Each row below holds a small network's activations on one input, seen along a few directions.
Each table varies a few parts of the input and shows all the possible inputs, shuffled.
Descriptions start from the smaller parts, as in this example, which fits no table here: one of 5 places around a ring, together with either a single point or one of 11 places along a line or (one of 3 separate values, together with one of 4 places along a line).
Shared parts are said once, and a part with two or three values counts as separate values.

Other details of the inputs vary at random and push rows far along two fixed directions, the same in every table; ignore that.

A family of inputs:
row 1: -33, 114, -115, -100, 32, 12, 4, -5, 56, -70, 20, -41, 23
row 2: 9, -97, 49, 22, -14, 24, -6, 6, -45, 42, -1, 23, -50
row 3: -12, -85, 16, -15, -1, 41, -3, 41, -58, 4, 24, -31, -34
row 4: 30, -97, 38, 93, 35, 22, -9, 61, -51, 8, -1, -37, -7
row 5: 29, 11, 41, 39, -8, -50, -8, -29, 32, 37, -67, 36, 27
row 6: -19, 77, -98, -69, 37, 14, -3, -10, 53, -45, 8, -18, 8
row 7: 23, 94, 18, 30, -26, -48, 1, -100, 78, 39, -44, 83, -12
row 8: 1, -83, 48, 20, -24, 36, 13, 22, -33, 21, 32, 5, -50
row 9: -21, 31, -83, -71, 35, 20, 1, 79, 31, -82, 27, -78, 49
row 10: 13, -56, 38, 75, 18, -9, -8, 34, -89, 18, -2, -22, 32
row 11: -2, -116, 32, 39, 1, 44, 6, 45, -51, 17, 26, -1, -50
row 12: 8, 0, -13, -6, 22, 2, -5, 37, -4, -22, -14, -42, 29
row 13: 29, 28, 57, 36, -39, -44, 6, -39, 51, 29, -48, 42, 24
row 14: -9, 10, 18, 49, 12, -20, -7, -35, -69, 23, 4, 12, 7
row 15: -39, 1, -69, -113, -6, 40, 10, 58, 22, -61, 52, -52, 0
row 16: -6, 15, -32, -11, 47, 25, -14, 15, -10, -36, 45, -45, -6
row 17: 20, 99, 30, 12, -33, -45, 5, -105, 79, 33, -31, 73, -4
row 18: -20, 52, 25, -30, -91, -63, 18, -74, 8, 44, -31, 92, 13
Each input here is: one of 3 separate values, together with either a single point or one of 5 places around a ring.
The inputs of row 10 and row 18 match in every part but the choice among 3 separate values. If row 5 is changed in the same way as row 10 into row 18, which row does it become?
Answer: row 2
Which other rows agree with row 16 in the choice among 3 separate values? List them by row number.
Answer: row 1, row 6, row 7, row 14, row 17

A family of inputs:
row 19: -41, -6, -61, -66, 16, 47, 11, 40, -60, -36, 43, -63, -5
row 20: 1, -35, 18, 68, 13, 33, 15, -6, -55, 13, 36, -10, -28
row 21: -16, 29, -41, -71, -46, -26, 11, -2, 50, -4, -47, 25, 14
row 22: 14, -62, 42, 2, 20, 31, -17, 7, -51, 28, 8, -11, -40
row 23: -21, 1, -63, -18, 28, 45, 9, 69, -1, -61, 73, -53, 0
row 24: -7, -15, -74, -37, 56, 74, 5, 60, 16, -56, 60, -65, -24
row 25: 31, 75, 38, 97, 22, -57, -15, -88, -11, 44, -50, 28, 29
row 26: -16, 33, -2, -61, -48, -21, 23, -14, 74, -17, -12, 5, 28
row 27: 15, -90, 50, 33, -8, -5, -8, 8, -59, 34, 6, 16, -14
row 28: -32, 65, -52, -61, -17, -11, 14, -55, 15, -3, -5, 31, -6
row 29: 7, -52, 65, 57, -8, 10, -9, 12, -36, 17, 28, -5, -31
row 30: -18, 73, -37, -34, -22, -18, 3, -20, 49, -24, 20, 42, 7
row 31: 29, 6, 78, 55, -57, -50, 18, -61, 38, 59, -31, 70, 10
row 32: -16, 31, -17, -53, -55, -17, 21, 4, 77, -15, -43, 5, 18
row 33: 2, -52, 62, 29, -16, 0, -19, 14, -72, 31, 23, 4, -17
row 34: 8, 0, -45, 10, 76, 7, -9, 64, -19, -57, 8, -84, 67
row 35: -6, 49, -41, -80, -2, -3, -6, -44, 52, 2, -14, 33, -30
row 36: 11, 109, -34, 10, 27, -51, -22, -23, 42, -29, -20, -12, 56
row 37: 15, -85, 34, 57, 2, 13, 2, 42, -40, 22, -14, 10, -13
row 38: -25, 69, -24, -44, -32, -3, 23, -49, 41, -14, -4, 9, -5
row 39: 18, -75, 36, 65, -8, 14, 13, 43, -21, 18, -14, -7, -8
row 40: -7, -43, 11, 58, 24, 30, 1, -11, -71, 15, 33, 7, -36
row 41: -19, 35, -16, -80, -60, -26, 11, 9, 44, -2, -46, 14, 34
row 42: 7, -61, 43, 41, 1, -3, -22, 5, -65, 28, 24, 21, -37
row 43: 16, -5, 89, 2, -69, -55, -4, -55, 6, 65, -43, 66, 24
row 44: -16, -22, -56, -61, 41, 68, 0, 53, 17, -61, 45, -73, -34
row 45: -10, 41, -26, -48, -26, -20, 20, -16, 58, -17, -3, 39, 36
row 46: 47, 32, 61, 79, -2, -72, -14, -34, 22, 45, -99, 40, 48
row 47: 18, -60, 22, 41, 45, 39, -20, 5, -31, 19, 25, 7, -59
row 48: 14, 16, -62, 10, 105, 28, -35, 43, -10, -42, 14, -89, 17
The inputs of row 37 and row 30 match in every part but one. If row 41 is changed in the same way as row 37 into row 30, which row does it become?
Answer: row 33
What is each input in this table made of?
Answer: one of 5 places along a line, together with either a single point or one of 5 places around a ring
Which other rows does row 43 become when the place on the ring of 5 takes its other values? List them by row number.
Answer: row 26, row 27, row 31, row 45
Which other rows agree with row 19 in the place on the line of 5? List them by row number.
Answer: row 20, row 25, row 28, row 38, row 40
